A small network was shown many inputs. Here are its activations along a few directions, one row for each input.
Each table varies a few parts of the input and shows all the possible inputs, shuffled.
A made-up example of a description, with smaller parts first: one of 2 separate values, together with either a single point or one of 11 places around a ring or (one of 4 places along a line, together with one of 8 places around a ring).
Shared parts are said once, and a part with two or three values counts as separate values.
(in the rows, 128 means zero)

Table:
x1: [134 113 139 139 166 154  46 190 129 165 164  75 154 166  90 119 110  72]
x2: [212 147  90 188 123 111 225 166 138 182 130 107 101 153  82 147 148 119]
x3: [238 135 139  97 146 231 110 129  98 150 170 166 115 119 166 158  69 132]
x4: [131  99 160  79 172 198  57 164  99 141 127 172 150 121 149 133  92  84]
x5: [  8  90 155 150 165  96   5 111 167  74 154  52 146 169 141  77 120 117]
x6: [210 130 110 129 128 152 236 139 106 158  91 203  98 107 141 161 126 132]
x7: [243 152 118 158 142 188  98 153 128 171 208  70 118 164 108 143  88 118]
x8: [  7  77 178  92 170 141  16  89 135  51 117 150 139 124 201  90 102 128]
x9: [ 58 138 132 122  72  38 148 110 154 151 137  95 159 139  78  99 170 128]
x10: [119 174  68 186  86  52 212 112 148  95  88  80 103 114  92 141 192 178]
x11: [118 157  91 129  90  94 224  88 114  70  50 176  99  68 152 154 170 190]
x12: [ 58 123 155  66  76  82 159  85 121 127 100 190 154  95 137 114 150 139]
Q: The inputs of x6 and x2 match in every part but one. If x3 is changed in the same way as x6 into x2, which row does it become?
A: x7
Q: What do these inputs look like to the network?
A: one of 2 separate values, together with one of 6 places around a ring
Q: Change only the choice among 2 separate values in x11. List by row number the other rows that result.
A: x10

Table:
x13: [ 88 102 130 116 130 125  77  75 141  83 145 104 138 130 161 120  95 166]
x14: [162 138  93 129 112 121 144 163 132 168 139  95 139 126  83 144 136 142]
x15: [134 125 127 162 103  78 162  99 132 121 142 115 127 143 115 114 120 128]
x16: [122 117 115 128 105  93 158 119 155 155 151 111 129 139 113 116 128 158]
x17: [128 125 110 117 138 155  63 119 118  95 135  88 148 117 130 148 101 151]
x18: [130 144 161  92 111 155  59 145 105 151 168 119 161 124 111 119 118  96]
x19: [171 162 116 155  99 136 159 145 102 124 120 105 112 111 118 151 148 138]
x20: [152 107 178  84 147 188  70 149 104 164 168 163 147 138 145 118  87  80]
x21: [ 96 112 120 149 118  71 166 127 116 112  85 141 140 122 108 123 140 110]
x22: [ 48  88 123 102 144 119  78 103 126  72  87 132 150 110 154 130 114 148]
x23: [122 139 125 122 104 101 168  85 159 146 143 121 128 146 121 126 143 147]
x24: [ 93 126 131 142 107 100 176 128 110 101  75 148 116 102 142 131 163 136]
x25: [140 110 143 155 197 177  74 168 140 133 150 114 108 166 144 114 109  91]
x26: [184 125 120 118 148 163 165 133 136 174 131 151 122 146 127 153 117 116]
x27: [132 165 123 125 102 112 165  85 140 103 133 154 100 108 150 119 148 169]
x28: [119 145 127 162 161 142  62 163 142 119 148  68 122 153 110 116 142 105]
x29: [163 161 102 122 111 129 155 130 136 159 130 105 137 133  91 154 149 132]
x30: [ 38 111 141 148 167 105  78 149 152  94 103 111 125 144 134  99 154 101]
x31: [194 152 120 121 145 176 162 132 119 129 120 183  95 108 153 144 122 137]
x32: [ 83 104 109 115 120  86 162 148 140 146  94 138 143 118 105 125 149 140]
x33: [ 51 110 178  77 118 117  74 128 114 129 121 162 164 117 133 103 130  93]
x34: [ 95 152 116 111 117 105 169 113 125  94  75 180 112  87 143 127 168 151]
x35: [196 111 122 158 147 142 159 147 109 149 130 145 122 143 120 140  94  97]
x36: [ 90 124 183  91 104 124  73 100 128 139 178 134 153 137 142  92 111 111]
x37: [193 126 134 152 135 171 169 148 103 139 120 151  98 124 153 148 116 123]
x38: [172 188 101 125 109 142 152 129 118 115 121 138 109  94 119 147 154 152]
x39: [174 148 104 162 110 107 149 144 109 134 128  98 137 131  85 142 126 112]
x40: [ 78 124 148 161 153 113  76 119 166 106 160  83 113 164 141  88 135 120]
x41: [ 85 125 118 108 119  94 172 113 144 137  85 147 141 125 113 135 163 130]
x42: [149  89 127 110 174 189  75 125 117 109 136 133 134 131 165 145  69 136]
x43: [131 139 138 155  91 107 172 100 125 110 132 121 103 124 149 123 143 154]
x44: [183 102 111 124 149 155 155 167 131 183 141 141 124 138 118 142 103 126]
Q: What do these inputs look like to the network?
A: one of 4 places along a line, together with either one of 3 separate values or one of 5 places around a ring
Q: The inputs of x44 and x32 match in every part but the place on the line of 4. If x31 is changed in the same way as x44 into x32, which row does it become?
A: x34
Q: Change only the choice among 3 separate values in x13. List by row number the other rows that result.
A: x36, x40
Q: List by row number the other rows that have the place on the line of 4 in common with x14.
A: x17, x18, x19, x28, x29, x38, x39
